A small network was shown many inputs. Here are its activations along a few directions, one row for each input.
In each table, some parts of the input vary, and every possible input appears once, in random order.
A made-up example of a description, with smaller parts first: one of 4 places along a line, together with either a single point or one of 9 places along a line or (one of 2 separate values, together with one of 5 places around a ring).
Shared parts are said once, and a part with two or three values counts as separate values.

Other details of the inputs shift rows strongly along three fixed directions, in all tables alike. That doesn't count.

Rows:
r1: [ 9 -6 -5 14  1  4  7 -5 -1  6 -1 -8  6]
r2: [ 3 -9 -4  7 -2  2  2 11 -7  3 10 -7 10]
r3: [ 7 -5 -6 13  7  5  4  0  5  1  0 -8 10]
r4: [  9  -9  -1   1  -1   3  -1   6   1 -15   6  -7  12]
r5: [-14  48   6  32 -13 -39  13  17   1 -20 -19   7  -3]
r6: [  0   8  -6 -13  10   4  -1   7   6   6  -1   7 -19]
r7: [  6 -10   3   3  -5   4  -1   7  -5  -8   8  -7  11]
r8: [11 -8  7  7 -4  5 -1 -6 -5 -2  0 -6 11]
r9: [  9 -10  -6  10  -4   1  10   3   1   4   4  -8   2]
r10: [ -3 -14   8   7   0 -14   5 -12   2   9  10 -17   3]
r11: [-17  47   6  28 -13 -41   8  20  -7 -23 -18   8   3]
r12: [  3  11   2 -15  13  10  -7  -5   6  -3  -7   7 -13]
r13: [  7  -9   1   7 -11  -1  -6  -6  -1  -3   6  -6   8]
r14: [-2 -7 -8 10 -4 -2 -6  4 -5  4 10 -8 11]
r15: [ 8 -8 -4  8 -9  0 -1 -9  5 -5  3 -9  4]
r16: [  5  -8 -11  13  -6  -2   2  -4   3   6   5  -9   3]
r17: [ 6 -9 -8  5  2  1  2 11 -1 -4  7 -7 10]
r18: [ -4   7  -4 -12   0  -1 -10  -2  -4  15   2   9 -18]
r19: [  0  10   2 -19  13   9 -12  -2  -2  -6  -6   8  -8]
r20: [  0   8   2 -11   8   5  -5  -2  -8  16  -4   9 -14]
r21: [  4   9   4 -14   7   9  -3  -9   0   3  -9   7 -17]
r22: [  1 -16  12   5   2 -11  13  -5   0   7  10 -16   2]
r23: [ -3  10  -4 -14  16   6  -9   3  -4   5  -5   8 -10]
r24: [ -7   8   1 -17   2   3 -17  -1  -4   0   2   8 -13]
r25: [  3   8   1 -18   7   7  -4   2   8  -5  -3   7 -18]
r26: [  8 -11  -1   9  -7   0   6   5  -5   7   7  -5   6]
r27: [ 11 -11   6   4  -9   2   2   1  -3  -4   6  -6   7]
r28: [  4  -7  -5   4  -3   0 -10  -1   3 -14   6  -8  13]
r29: [-55 -33  -4 -22 -30  15  44 -12  31  -1 -28  53  32]
r30: [ 2 -6 -2 11  3  5 -1  4 -9  5  5 -7 14]
r31: [ -6   2  15 -15  17  -5   2 -13  -3  17  -1  -2 -18]
r32: [ -1  10  -4 -15   5   4 -12  -5  10  -4  -2   6 -17]
r33: [ -3   9   6 -16   9   9 -12  -1  -8   1  -3   8  -9]
Description of these inputs: one of 3 separate values, together with either a single point or (one of 2 separate values, together with one of 5 places around a ring).
The inputs of r7 and r33 match in every part but the choice among 3 separate values. If r2 is changed in the same way as r7 into r33, which row does it become? -> r30
Which other rows does r25 become when the choice among 2 separate values takes its other values? List them by row number. -> r6
Which other rows does r16 become when the choice among 2 separate values takes its other values? List them by row number. -> r15

Rows:
r34: [-1  0 -3  4  0 -1  1  1 -2  3  0 -1  2]
r35: [ 1 -1  2  2  0  0  2  2 -3  1  1 -1  2]
r36: [ 1  0  3  1  0  1 -1 -1  2 -4  0 -2  3]
r37: [ 1 -1  2  3  2  0  3 -1  0  0 -1 -3  2]
r38: [ 2 -1  2  2 -1  2  0  3 -2 -1  1  0  3]
r39: [ 0  0 -3  4  0  0 -1  1 -1  1  0  0  3]
r40: [ 2  1 -4  1  1  2 -2  2  2 -7 -1 -1  4]
r41: [-1  0 -2  3 -2  0 -3  0 -1 -1  2 -1  3]
r42: [ 3 -1  3  2 -2  1  1 -2  2 -3  0 -1  1]
r43: [ 0 -2  3  1 -1 -2 -1 -2 -2 -1  1 -2  3]
r44: [-1 -1 -1  2 -1 -3  0 -1  3  0  2 -3  1]
r45: [ 0 -2  3  1  0 -2  1 -2 -3  1  0 -2  3]
r46: [ 3  0 -3  4 -2  1  2  0  3  0  0 -1  0]
r47: [-1 -2 -1  2 -3 -3 -1  2 -1  1  3 -1  1]
r48: [  7  32   1 -16  14  -3 -19   6 -10  -2  -4   4 -31]
r49: [ 1 -2 -1  3 -2 -3  4 -2  1  2  0 -2 -1]
r50: [ 2 -1 -3  4 -1 -1  4  0  1  2  0 -2 -1]
r51: [ 2  0  2  3  2  1  1  0  2 -2 -1 -1  3]
r52: [ 1  0 -2  3 -1  1  0  4 -1  1  2  0  2]
r53: [ 1  0  1  3  0  2 -1  0 -2 -1 -1  0  4]
r54: [ 1 -2 -1  2 -3 -3  1 -2  2  0  1 -2 -1]
r55: [ 1 -2  3  1 -1 -2  2  1 -3  0  1 -2  2]
r56: [ 4  0  1  3 -1  2  2 -1  2 -2 -1 -1  1]
r57: [ 2  0 -2  3 -3  0  0 -1  3 -1  1 -1  0]
r58: [ 3 -1  1  3  0  0  4 -1  0  0 -1 -2  0]
r59: [ 0 -2  3  1  0 -2  0 -2  1 -2  1 -3  2]
r60: [ -2 -36 -13 -40  17  37 -13 -16   7  25  10   8  -8]
r61: [-1 -1 -1  3  1 -3  2 -1  1  1  1 -3  1]
r62: [  8  29   8 -15  13  -7 -12   1  -9   4  -3   2 -36]
r63: [ 2 -2  3  1 -3 -2  2 -3  1 -2  0 -2  0]
r64: [ 0 -1 -2  3 -1 -1  2  4 -2  3  2 -1  1]
r65: [ 0 -1 -1  2 -3  0 -1  3 -1 -1  3  0  2]
r66: [ 0  0  2  2 -1  1 -2 -1 -2 -2  0 -1  4]
r67: [-1 -1 -1  3  0 -3  1 -1 -2  2  1 -2  2]
r68: [ 2  0 -3  0 -2  2 -2  5 -1 -6  0  0  4]
r69: [-46  10   8 -20 -14  -6  20   0  10  -1 -25  45   3]
r70: [ 4  0 -4  1 -2  2  0  1  2 -7 -2  0  2]
r71: [ 0  0 -2  4  2 -1  2  1  2  2  0 -2  1]
r72: [ 1  0 -2  4  1  0  0  1  3  0  0 -1  2]
r73: [ 0 -2 -1  2 -1 -3  2  2 -2  2  3 -2  1]
r74: [ 0 -2  3  1  2 -2  3 -2  0 -1  0 -3  2]
r75: [ 0  0 -1  3 -1 -1 -1  0  3 -2  1 -2  2]
r76: [-1 -1 -1  2 -2 -3 -2 -1 -1  1  2 -2  2]
r77: [ 1 -1  3  1 -2  1 -1  2 -2 -3  2 -1  3]
The inputs of r67 and r61 match in every part but one. If r48 is changed in the same way as r67 into r61, which row does it become? -> r40
The inputs of r74 and r62 match in every part but one. If r71 is changed in the same way as r74 into r62, which row does it become? -> r50
Describe the family of inputs behind these rows. -> one of 4 places along a line, together with either a single point or (one of 2 separate values, together with one of 5 places around a ring)
Which other rows does r38 become when the place on the line of 4 takes its other values? List them by row number. -> r51, r53, r56
List by row number the other rows that have the place on the line of 4 in common with r68. -> r35, r38, r47, r52, r55, r64, r65, r69, r73, r77
